These are the activations of a small neural network, seen along a few directions. Each row is one input.
Each table varies a few parts of the input and shows all the possible inputs, shuffled.
Descriptions start from the smaller parts, as in this example, which fits no table here: one of 6 places along a line, together with either a single point or one of 11 places around a ring or (one of 3 separate values, together with one of 5 places around a ring).
Shared parts are said once, and a part with two or three values counts as separate values.

A family of inputs:
r1: [ 10   1  47  -4  15 -40 -26 -14   0  38   5  15  20 -24   5 -18]
r2: [  9 -24 -26   8 -38 -17  48  44   9  -4 -37 -37 -38  50  17  20]
r3: [ 12 -16  37  39  -5 -24  44  13   4  -6 -13   7 -30   7  15  22]
r4: [ -7   4   4  32 -55  20  41  16  -6 -22 -43 -12 -40  18  10 -11]
r5: [  2   4 -52 -14  49 -24 -49 -27   5  38 -19  -9  12 -10 -10  23]
r6: [ 15 -20 -43 -54  26 -22 -57  12  -6  26 -46 -14  -6  23 -35   1]
r7: [ 31   9 -19  -3  39 -32 -51 -28   6  19  -3  -5  45 -17  11   6]
r8: [-11  -7 -27   7 -61   7  41  41  22 -32 -51 -28 -38  37   7  -8]
r9: [-30 -27 -63   2 -47  27  52  55 -15 -45  29 -10 -38  28  13   5]
r10: [-22  10  61  25 -11   4  33  -8   7 -18 -28  10   8 -30  16 -20]
r11: [-11  23  44 -29 -24  66 -14 -48  38  -9  16 -30 -20  57 -29  13]
r12: [-15 -16   3  36 -27  16  43  35 -23 -47  53  20  -8 -15  -1  -4]
r13: [-17  25 -19 -38  -1 -20 -57 -12   0   2 -40  -4  14  -9 -44 -30]
r14: [ -8   4 -22 -41  35 -38 -45 -21  -9  31 -26   1  -6   2 -22   7]
r15: [-23  -6 -24  29 -48  31  43  54 -40 -37  35  -3 -21   7   9   5]
r16: [ 13  -3  57  22  19 -16  49   3  -1  14 -14  -3   6 -13  26 -16]
r17: [  9  25  20 -10   7  14  24  25 -17 -21  53  44  20 -54   4 -27]
r18: [ 13 -18   9  72  -1 -17  33   6  13   0  -3  -2   3   0  22  46]
r19: [-10   6 -28 -42  27   5 -36 -10 -25 -28  52  30  13 -33  -2 -32]
r20: [ 20  15  46   2  12 -32  24 -17  -4  25  -2  39  20  -9  13  -3]
r21: [ 10 -36 -56  41 -38  -4  39  19  11   2 -25 -48 -15  35  24  45]
r22: [ -7   1  37  38 -28   1  37  10  17 -34 -28  16 -29  -6   5  -5]
r23: [ 11  13  21  -3  20  51 -15 -38  46  23  35 -43  -4  54  -2  70]
r24: [-22   3  28  18   4  20  44  37 -22 -30  48  15  25 -38  15 -28]
r25: [ 31  -7  14  19  35 -14 -23 -36  13  47  12   2  15 -48  22  -8]
r26: [-19  25  17 -38  -2  77  -8  10  16 -23  89 -18  -5  47 -26  20]
r27: [  6  34  52   5 -22 -11   9 -14   5  -7 -18  38  29 -31  -4 -26]
r28: [ 17 -32 -74 -22  26  -8 -66 -14  -4  31 -35 -25  17   8 -28  26]
r29: [ -3  16   2 -33   8 -13 -45 -48   2 -13 -21  22   8 -15  -5 -38]
r30: [  9   6   8 -34  38 -40 -41 -34  -4  12 -11  19   6  -6  11   2]
r31: [-15  -2  14 -13   6   9 -23   3 -21  -5  66  29  16 -61  -3 -36]
r32: [ 14 -16  27  55  19  -3  39 -23   1  19  -2 -14  28 -27  33   9]
r33: [-28   5 -58 -49  23   7 -40   3 -31  -9  37  13   1 -24 -34 -26]
r34: [ -4  -7   2  35 -27 -13  48  30 -14   9 -26  -6 -25  52  22  19]
r35: [ 21  -5 -23  60 -14   4  42  30   2  13 -23 -28 -12  25  32  31]
r36: [-25 -24 -80 -61  18  21 -54  24 -29 -15  20  12  -5   0 -40 -13]
r37: [  9   5  45 -28   0  43  -7 -46  25  19  30 -39 -20  69 -19  40]
r38: [ 35  15  23  33  16 -21  12 -18   6  28   4  19  48 -31  18  16]
r39: [-19  -6 -49 -53   4  -1 -63   2   5   0 -57   6  -1  24 -43 -22]
r40: [  0  21  45 -10   1 -10 -27 -15  19  12 -11  23   6 -41  -1 -52]
The inputs of r35 and r34 match in every part but one. If r5 is changed in the same way as r35 into r34, which row does it become? -> r14
The inputs of r24 and r10 match in every part but one. If r17 is changed in the same way as r24 into r10, which row does it become? -> r27
What do these inputs look like to the network? -> one of 4 places along a line, together with either a single point or one of 9 places along a line
Start at r31 and move only the place on the line of 4, one step at a time. The first step leads to r40. Which rows follow, in order? -> r1, r25

A family of inputs:
r41: [  7 -29 -93  -9 -27  -9 -15  60   7  22 -29 -45 -27  82  -8  57]
r42: [ -3 -10  45  -2  -8 -53 -26 -22   4  27 -18  28  22   0  -2 -32]
r43: [ -1   2 -14 -68  52  19 -62   3 -18  -9  48   4  28  -1 -53  -9]
r44: [-19 -26  44  44   2  15  54   2  12  -4  36   4  -7  10  20  32]
r45: [  1 -18 -70 -13 -34  16 -15  17  16 -20 -72 -54 -51  83 -31  13]
r46: [  8 -10  29  25  41 -37  27   5  -8  17  -8  -3  23 -20  53  18]
r47: [ -9  -2  19  42 -28  43  70  37   2 -58  58  -7   7  24  16  16]
r48: [ -4 -19 -75 -10 -19  23 -20  10  20  -7 -18 -72 -43  84 -21  74]
r49: [-12   0 -18  39 -57  13  72  37 -15 -60  18  17 -30 -23  28  -4]
r50: [-12   2  34  53 -24  21  56  -6   5  -5 -14   8 -45  -9   9 -28]
r51: [ -4  10  20  31  22 -36  43  -8 -12  10 -39 -12  22 -42  26 -14]
r52: [ -6  10  15  40 -55  37  65  29  -5 -70   9  14 -33  10  15 -30]
r53: [-23 -41 -93 -15 -30 -15  -7  35   2  -9 -66 -56 -24  59 -15  36]
r54: [ -5  18 -27 -20  17 -31 -53 -11   2  22 -17  46  36 -49 -12 -13]
r55: [  9 -18   2   5   2 -53 -15 -37 -10  21 -14  16  18 -41   9 -17]
r56: [ 12 -14 -54 -28 -36  38 -14   5  19 -10 -51 -65 -36  95 -28  41]
r57: [ 11   1 -49 -66  42   0 -68  14 -32   7  40  20  -6 -30 -24 -13]
r58: [  8  20  72  -3   5 -21  27 -16  12  17 -17  15  16  12  27  16]
r59: [ 15  30 -27  -2  34  -5 -58   2   1  49  12  17  41 -41  -7  -8]
r60: [  9 -35  18  59   7  14  57  26 -14   5  15  12   1  -3  32   8]
r61: [ -7  -9  63  25 -33  18  51   5  10   8  10  30 -15  23  15  16]
r62: [-10  27 -21 -63  21  17 -68  -7 -25  -9   0   6 -19 -28 -55 -58]
r63: [ -6  26  27  26 -61  57  70  19   5 -46  34 -14 -25  11  17  -7]
r64: [  1  -8  38  12  25 -22 -17 -35   9  35  28 -28  47  -8  -4   0]
r65: [ -3  16   7 -98  12   7 -66   9 -10   7  28  32  10   7 -49 -18]
r66: [-13  23   0 -26  24  -8 -64 -42  19   2 -24  30   6 -35  -8 -30]
r67: [ 17  30  39  33  33  -1  31 -30  12  13  10 -28   3 -18  18  23]
r68: [  4  41  11 -34  21  23 -55 -51  26  23  -2   1  22 -30 -16 -18]
r69: [ 11   8 -55 -63  28   2 -55   0 -40 -14   5  28   1 -41 -50 -40]
r70: [ 23 -21  15  11  12 -51 -26  -1 -10  50  17  20  38 -13  18   3]
r71: [ 16   7  48 -10  -2 -11 -17 -54  12  35   2 -15  22  -8  -3 -20]
r72: [-15  10   5 -25  50  -2 -60 -32  26  14  25   8  46 -23  -7  16]
r73: [ -7 -21   4  48 -22  -3  61   2  -9  -9  -8  28 -34 -30  23   3]
r74: [ 21  -2 -16  50 -35  36  68  51 -15 -46  45   7 -18  -2  34   3]
r75: [-18   2  59  12  22 -38  27 -17   6  -6 -44   6   7  -6  34 -16]
What do these inputs look like to the network? -> one of 5 places around a ring, together with either a single point or one of 6 places along a line
The inputs of r54 and r72 match in every part but the place on the ring of 5. If r51 is changed in the same way as r54 into r72, which row does it become? -> r67
List by row number the other rows that have the place on the ring of 5 in common with r59. -> r41, r46, r57, r60, r70, r74
Start at r52 and move only the place on the line of 6, one step at a time. The first step leads to r50. Which rows follow, in order? -> r75, r42, r66, r62
Start at r63 and move only the place on the line of 6, one step at a time. The first step leads to r61. Which rows follow, in order? -> r58, r71, r68, r65

A family of inputs:
r76: [-14   6 -38 -26   0  33 -20  25  -2 -19  16  -7  -5  10 -26   1]
r77: [  8  -8  21  49 -29  -6  58  11   8   9 -22 -19  -8  31  24  22]
r78: [ -3  10  44  28 -27  30  56  16   6 -15  26  -7 -17  22  14  12]
r79: [  5  20   3 -50  30  11 -61 -31   5   7  23  15  17 -17 -33 -12]
r80: [-16 -12  -1  16 -36  33  36  27  -1 -27  28 -12 -21  24   1   8]
r81: [-22   1 -14 -12 -26  29  11  30  -1 -32  10  -5 -20  25 -14   5]
r82: [ 21   7  15 -26  53 -29 -62 -56  11  48 -24   7  29 -19 -15  -8]
r83: [-15   3  14  10   6 -14  23  19 -33 -26  32  53  11 -76  19 -49]
r84: [ 16  -2  46  60 -14 -11  54 -15  20  12 -12 -10   5  17  39  29]
r85: [  1  14  65  40 -18  27  51 -11  20 -11  37  -1   5   8  27  19]
r86: [  4  20  32 -50  46   3 -66 -50   7  26  30  10  35 -28 -25 -17]
r87: [  0 -10 -58  -6   3  -4 -16  20  -1   4 -33 -15  -6  19 -13  12]
r88: [  7  -3 -39 -23  12 -17 -43 -11   2  15 -35 -12   1   3 -14  -7]
r89: [-10  10 -22 -46   6  15 -47  -5  -2  -6  19  -9   7  -6 -24 -16]
r90: [  3 -26 -16  36 -27  -5  41  23  -2  -5 -22 -19 -30  32  16  20]
r91: [ 22   1 -15 -33  34 -33 -58 -33   1  31 -22   3  12 -10 -14   1]
r92: [  1 -14  -6  29   9 -50  27  15 -32  -3 -18  45  11 -67  33 -38]
r93: [ -5 -17 -32   4 -21 -14  15  27  -5  -9 -34 -17 -25  32   4  19]
What do these inputs look like to the network? -> one of 2 separate values, together with either a single point or one of 8 places along a line
The inputs of r84 and r85 match in every part but the choice among 2 separate values. If r88 is changed in the same way as r84 into r85, which row does it become? -> r89
Change only the choice among 2 separate values in r90. List by row number the other rows that result. -> r80
